A small network was shown many inputs. Here are its activations along a few directions, one row for each input.
In each table, some parts of the input vary, and every possible input appears once, in random order.
Descriptions start from the smaller parts, as in this example, which fits no table here: one of 8 places around a ring, together with either a single point or one of 9 places around a ring or (one of 3 separate values, together with one of 4 places along a line).
Shared parts are said once, and a part with two or three values counts as separate values.

Other details of the inputs shift rows strongly along three fixed directions, in all tables alike. That doesn't count.

A family of inputs:
r1: [ 1.09  3.48 -0.98 -1.80  1.49  3.55  0.36 -0.26  0.20  1.89  1.64  1.31]
r2: [-1.83 -3.27  2.21  1.10 -0.37 -2.03  1.92  1.41 -0.40 -3.03  0.86  0.42]
r3: [-2.20 -1.76  0.58 -1.23  0.48 -0.16 -0.44 -1.93 -1.61  2.50 -2.56  1.03]
r4: [-1.05 -0.27 -1.18 -0.98  0.60 -0.60 -1.29 -1.35 -1.44  2.01 -3.22  0.93]
r5: [-1.23 -0.77  0.81 -0.63  0.26 -0.13 -2.13 -0.91 -1.95  2.12 -2.22  1.25]
r6: [ 8.23  3.69 -2.34  8.41 -5.87 -1.50 -6.50  5.26  4.06 -1.69 -5.91  0.94]
r7: [-1.26 -1.50 -0.87 -1.08  1.35 -0.08 -1.83 -1.53 -0.75  1.17 -2.09  0.83]
r8: [ 0.96  1.62  2.05 -0.26  1.24  0.99  5.07  1.40 -0.16 -2.78  5.91 -0.29]
r9: [ 1.19  2.79 -0.51 -1.47  1.64  3.21 -0.77 -2.04  1.30  1.50  4.28 -0.30]
r10: [ 0.10  2.82 -1.36 -2.16  1.22  3.09  1.16 -2.13  1.79  2.57  3.79 -0.43]
r11: [ 1.75  2.74 -0.28 -2.17  2.46  2.34 -0.53 -1.44 -0.56  0.99  2.77 -0.92]
r12: [-0.06 -0.36 -0.85 -1.29  0.08 -0.89 -0.74 -2.27 -0.90  1.89 -2.82 -1.66]
r13: [-0.74 -1.52 -0.96  0.55 -0.77 -0.30 -2.77 -2.53  1.73  1.67 -1.87 -0.77]
r14: [-2.43 -2.38  0.45  1.34 -1.55 -2.70  2.30  1.47  0.39 -2.40  1.09 -0.35]
r15: [ 0.96  2.04  0.32  0.40  0.82  1.84  2.88  3.20  0.54 -2.97  4.42  1.66]
r16: [ 1.30  1.72 -0.19 -1.71  1.97  3.51 -2.02 -0.43  0.78  0.86  2.64  0.13]
r17: [-1.77 -2.36 -0.10  2.04 -1.88 -2.66  2.92  1.04  1.65 -2.50  0.28 -0.34]
r18: [-1.19 -1.79  0.18  1.36 -0.31 -2.45  0.54  2.20 -1.00 -2.88 -0.77  1.25]
r19: [ 3.67  0.07 -1.11  4.91 -2.86 -3.01 -2.36  2.48  2.17 -2.66 -3.63 -0.58]
r20: [-1.60 -1.63  0.21 -1.55  0.37  0.24 -2.44 -0.95 -0.73  1.07 -1.63 -1.47]
r21: [ 0.68  3.43 -0.66 -2.32  2.35  2.15  0.01 -0.70 -1.71  1.71  1.91  1.26]
r22: [-2.17 -0.97 -0.75 -0.80 -0.67 -0.42 -2.43 -1.33  0.22  2.27 -1.08 -0.69]
r23: [-0.32 -2.87  1.47  2.38 -0.97 -1.97  1.59  1.46  1.17 -3.01 -0.06  0.45]
r24: [ 0.78  1.49  0.89 -1.52  2.56  3.08 -0.88 -1.00 -0.44  1.35  2.90  1.48]
r25: [ 0.05 -2.11  1.38  2.21 -1.43 -2.21  2.12  1.09  0.67 -2.50 -0.36 -0.69]
r26: [-2.25 -2.91  0.97  0.17  0.17 -2.64  2.11  1.43 -1.05 -3.36  0.61  0.07]
r27: [-0.73 -0.54 -0.04 -1.30 -0.48 -0.08 -2.06 -0.95 -1.05  1.67 -2.35 -1.52]
r28: [-1.72 -0.93 -0.70 -1.78  0.38 -1.15 -0.02 -2.13 -2.00  2.25 -2.93 -0.59]
r29: [-0.93 -1.98 -0.09  1.91 -1.19 -1.21  0.97  2.70  0.90 -2.66 -1.11  1.27]
r30: [-1.02 -1.26  1.81  1.36 -1.57 -2.58  2.59  1.78 -1.80 -1.72 -0.44  0.37]
r31: [-2.55 -1.72 -0.53 -1.19 -0.11 -0.42 -1.87 -1.76 -0.03  1.94 -0.46 -0.88]
r32: [-0.42 -0.81  0.44 -0.48 -0.32 -0.27 -0.95 -1.99 -1.12  2.72 -2.69 -0.19]
r33: [ 0.85  1.19  1.28  0.43  1.36  1.57  5.01  1.61  0.77 -2.69  4.89  1.90]
r34: [-0.67 -1.79  0.24  1.42 -1.58 -1.57  2.14  1.91  0.89 -2.81 -0.55 -1.02]
r35: [ 0.18  2.72  0.62 -1.25  1.18  0.05  5.92  1.74 -2.02 -2.21  4.51  0.35]
r36: [-1.69 -0.55  0.08 -1.54 -0.20 -0.11 -1.44 -0.60 -1.89  1.94 -2.07 -0.37]
r37: [-0.02  0.18  0.02  2.07 -1.86 -1.43 -0.04  3.57 -0.32 -2.06 -1.61  1.45]
r38: [-0.79 -1.97 -0.63 -1.01  1.23 -0.21 -2.01 -1.97  0.03  0.74 -1.82 -0.37]
r39: [-1.58 -1.31 -0.34 -1.91 -0.39 -0.01 -0.37 -1.87 -0.50  2.07 -2.53 -1.84]
r40: [-0.89 -1.95 -0.49 -0.81  0.52  1.02 -2.72 -1.07  1.01  1.00 -1.82 -0.37]
r41: [-1.31 -1.47  1.36 -1.58  0.06 -0.53 -0.76 -2.24 -1.99  2.09 -1.52 -1.36]
r42: [ 8.70  6.86 -3.42  4.03 -1.32  3.94 -7.19  0.18  5.83  2.49  0.51  0.30]
r43: [ 1.80  3.34 -0.30 -2.47  1.85  1.83  0.44 -1.53 -1.21  1.55  2.23 -1.09]
r44: [ 2.12  2.59  1.35  0.19  0.08  0.90  6.50  0.95  0.55 -2.12  4.87 -0.53]
Description of these inputs: one of 2 separate values, together with either one of 4 places along a line or (one of 3 separate values, together with one of 6 places around a ring).
The inputs of r4 and r21 match in every part but the choice among 2 separate values. If r17 is changed in the same way as r4 into r21, which row does it become?
> r14
The inputs of r2 and r23 match in every part but the choice among 2 separate values. If r15 is changed in the same way as r2 into r23, which row does it become?
> r29
Which other rows does r2 become when the choice among 3 separate values takes its other values? List them by row number.
> r16, r26
Which other rows does r14 become when the place on the line of 4 takes its other values? List them by row number.
> r9, r22, r31

A family of inputs:
r45: [-1.12  2.86  2.04 -2.71  0.96 -0.28  9.23  3.02 -3.95 -3.36  5.43  0.17]
r46: [ 0.53 -3.09  1.43  3.82 -2.54 -2.17  0.76  0.23  2.83 -2.72 -1.03 -0.65]
r47: [ 3.01  2.58  0.19 -2.10  2.40  2.85  0.65 -1.65  0.77  0.16  4.34 -2.57]
r48: [-2.32 -2.47 -1.27  1.56 -1.95 -2.73  1.55  1.46  1.69 -2.87  0.04 -0.74]
r49: [ 4.31  2.24  0.59  3.43 -0.91  0.56  3.36  2.12  3.89 -3.94  4.58 -0.65]
r50: [-4.98 -3.24  1.81 -1.69 -1.05 -3.13  4.39  0.88 -2.73 -2.15  0.87 -2.15]
r51: [ 0.12 -1.32  0.08  3.83 -3.93 -2.50 -1.55  2.30  1.35 -1.03 -2.05 -0.39]
r52: [ 4.83  5.79 -2.51  0.70  1.09  4.45 -1.43  0.63  2.91  1.78  2.11  2.63]
r53: [-2.92 -0.62 -1.64 -4.19  2.08  0.35 -0.06 -1.38 -2.81  1.90 -1.89 -0.27]
r54: [-1.82 -1.40  0.77 -3.30  2.34 -0.66  1.39 -3.26 -3.06  2.08 -0.90 -1.00]
r55: [-2.27 -0.53  0.37 -2.42  0.26  0.20 -1.32 -2.51 -1.32  2.95  0.38 -1.91]
r56: [ 0.18 -0.56  0.56 -1.10  1.41  0.48 -0.30 -2.56 -1.52  2.19 -1.96 -0.06]
r57: [ 0.51 -0.50  0.79 -2.19  1.37 -0.58 -0.85 -2.01 -3.04  0.96 -2.82 -1.49]
r58: [-3.68 -1.01  1.34 -3.10  0.90  0.73  1.73 -2.26 -3.08  3.60 -0.73  0.83]
r59: [ 3.29  0.10 -0.75  1.25 -0.27  0.20 -5.82 -2.40  2.03  2.00 -1.95 -2.26]
r60: [-3.73 -2.22 -0.66  0.28 -0.63 -2.39  4.64  1.83 -0.75 -2.20 -1.10  1.67]
r61: [ 2.10  0.71  0.23  5.00 -3.95 -3.01 -1.26  3.81 -0.47 -1.35 -4.70  1.61]
r62: [-3.37 -0.16  0.89 -4.38  1.21 -0.01  0.98 -2.53 -4.58  3.49 -0.59 -0.20]
r63: [-0.84 -2.88  1.31 -0.15  2.35  1.93 -7.25 -0.28  0.63  0.13 -0.09  1.80]
r64: [ 0.38  3.01 -1.90 -3.30  2.64  3.62  1.37 -1.04  1.28  0.27  5.31 -1.21]
r65: [ 2.00 -0.81  0.10  0.97  0.10  0.06 -3.56 -2.19  0.31  3.09 -4.42  0.37]
r66: [ 2.57 -0.19  0.42  1.58  1.65  2.00 -8.91  1.48 -0.74  0.48 -2.82  3.71]
r67: [ 3.56  4.78 -2.47  0.45  1.03  4.59 -1.46 -0.40  4.25  0.96  4.18  0.59]
r68: [ 1.30  1.74 -0.91  2.13 -1.11  1.36  3.70  2.30  4.57 -3.10  4.90  1.05]
r69: [-1.14 -2.15  0.88  3.19 -3.44 -2.46 -0.37  1.67  1.50 -0.68 -1.66 -0.06]
r70: [-0.50 -0.65 -1.68  2.41 -2.01 -3.49  0.39  2.75  0.04 -2.66 -3.44  1.17]
The inputs of r65 and r46 match in every part but one. If r62 is changed in the same way as r65 into r46, which row does it become?
> r55
Describe the family of inputs behind these rows.
> one of 2 separate values, together with either a single point or (one of 3 separate values, together with one of 4 places along a line)
A walk changes only the place on the line of 4. It starts at r50 and steps to r55. List the rest of the walk in order.
> r51, r69
Which other rows does r67 become when the choice among 2 separate values takes its other values? List them by row number.
> r60
Which other rows does r52 become when the choice among 2 separate values takes its other values? List them by row number.
> r68

A family of inputs:
r71: [-0.73  0.78 -1.38 -2.61  1.73  2.46  5.03 -1.17  2.04 -0.44  3.31 -1.28]
r72: [ 2.50  3.29 -1.39  0.48  0.17 -0.34  5.78  3.85 -1.35 -2.14  1.19  1.64]
r73: [-5.86 -4.13  1.53 -0.57 -2.49 -1.04 -1.99 -1.89 -1.92  3.02 -7.48  2.13]
r74: [-3.27 -3.14 -0.04 -0.02 -1.06 -5.85  4.19  0.41 -4.44 -0.22 -3.94  0.08]
r75: [-2.20 -2.84 -0.66  0.50 -2.19 -2.72  3.07  0.49  2.20 -3.23 -0.95 -1.04]
r76: [ 2.65  1.12  0.08 -0.49  2.40  2.49 -2.99 -2.91  1.70  1.87  2.33  0.44]
r77: [-5.19 -4.12 -0.06 -0.04 -1.26 -1.49 -0.90  1.93 -0.77 -1.18 -0.48  0.25]
r78: [ 2.38  3.96 -1.57 -1.14  1.98  3.19 -1.50  0.80 -1.92  3.14 -1.38  3.43]
r79: [ 2.73 -2.24 -0.21  3.04 -1.33  0.58 -4.87 -0.02  3.02 -0.66 -3.23 -0.08]
r80: [-2.13  0.46  0.07 -3.40  2.16 -0.25  1.82 -1.39 -4.72  4.09 -0.99  2.28]
r81: [ 6.86  7.55  1.58  8.04 -5.09  0.62  3.20  5.86  3.67 -3.85  2.37  3.57]
r82: [-1.02 -3.19 -0.54  2.24  0.45 -0.19 -6.79 -0.99  1.00  0.25 -3.77  1.18]
r83: [ 2.26  1.91 -1.68 -0.94  0.81  2.00 -0.61 -3.53  2.28  2.90  0.97 -1.99]
r84: [ 1.75 -3.61  0.46  2.08 -0.82 -0.92 -4.50 -2.63  1.71  2.13 -4.39 -1.36]
r85: [ 6.31  4.87  0.09  5.59 -3.14 -0.39  0.96  6.27  4.42 -4.18  5.17  0.78]
r86: [-8.47 -7.57  3.24 -3.47  0.54 -4.55  3.75  0.03 -6.73 -3.38 -4.09  0.02]
r87: [ 3.50 -1.26  0.25  7.10 -2.67 -2.68 -1.11  5.40  4.04 -5.95 -1.29  1.93]
r88: [-0.73 -1.72 -0.71  1.95 -2.32 -1.34 -7.76 -0.15  0.53  2.35 -2.93 -0.33]
r89: [-8.32 -6.17  0.74  0.56 -1.46 -6.85  8.22  1.17 -1.09 -5.83  2.10 -0.26]
r90: [-0.85  1.96  1.04 -4.40  4.26  1.82  5.62  1.60 -4.48 -1.06  4.91  2.58]
r91: [-0.65  0.20  1.12 -0.14  3.13  1.56  2.22 -0.70  0.37 -0.94  5.99  0.72]
r92: [ 0.83 -0.89 -1.12  1.85 -2.28 -0.65 -6.45  1.78  2.31  0.36 -2.95  0.37]
r93: [ 0.41 -2.43 -0.23  0.94 -2.24 -0.90 -4.66 -0.82  1.19  3.35 -3.96 -2.40]
r94: [-1.83  1.05 -1.71 -2.28  1.75  1.52  3.27 -1.09  1.68 -1.13  3.84  0.21]
r95: [-0.65 -2.42 -0.50  0.81 -2.43  0.05 -5.46  0.26  1.64  1.83 -4.08 -1.84]
r96: [ 2.28  2.12 -1.71 -0.72  0.24  2.17 -1.46 -3.62  2.22  2.52  1.53 -1.89]
r97: [-0.17  2.51  2.71 -4.54  3.51  2.05  4.22 -1.68 -4.78 -0.49  5.06 -0.02]
r98: [ 0.30 -1.54 -0.01  7.29 -5.15 -7.49  5.92  6.06  3.23 -8.97  0.90  0.62]
r99: [ 1.68  1.56 -0.67 -1.63  0.96  3.69 -2.29 -0.20  1.98  2.99  1.14 -1.47]
r100: [ 4.82  5.94 -0.29 -0.71  0.87  3.70 -2.63  0.34 -0.61 -0.22  0.06 -0.71]
r101: [ 2.47  4.61 -1.30 -2.58  0.95  2.13 -1.40 -0.37 -1.63  2.23 -1.52 -1.11]
r102: [ 1.21  3.90  1.45 -1.73  1.19  1.30  3.09 -0.61 -3.04 -0.97  2.70 -1.90]
r103: [-1.98 -3.13  1.79 -2.62  2.05  1.13  0.73 -4.68 -0.32  2.04  1.87 -1.71]
r104: [ 1.86  1.71  0.25 -1.29 -0.11  2.78 -2.24 -1.40  1.42  3.31  2.42 -2.05]
r105: [-1.61  3.31  0.91 -4.05  2.22  0.64  6.31 -1.59 -4.04  1.12  3.90 -1.82]
r106: [-5.06 -0.96 -1.98 -3.66  2.57  1.67 -0.19 -3.31  0.02  1.31  1.51  0.18]
r107: [ 3.16  0.39 -0.05 -0.76  2.86  4.17 -2.12 -1.96  2.81  2.00  0.67 -0.44]
r108: [ 0.76 -1.83  0.48  1.29 -0.75 -4.06 -5.47  0.44 -3.65  2.05 -6.52  1.28]
The inputs of r83 and r71 match in every part but one. If r97 is changed in the same way as r83 into r71, which row does it become?
> r86
Describe the family of inputs behind these rows.
> one of 2 separate values, together with either a single point or one of 6 places around a ring or (one of 3 separate values, together with one of 4 places along a line)
A walk changes only the place on the line of 4. It starts at r106 and steps to r94. List the rest of the walk in order.
> r75, r71
Which other rows does r96 become when the choice among 3 separate values takes its other values? List them by row number.
> r103, r104
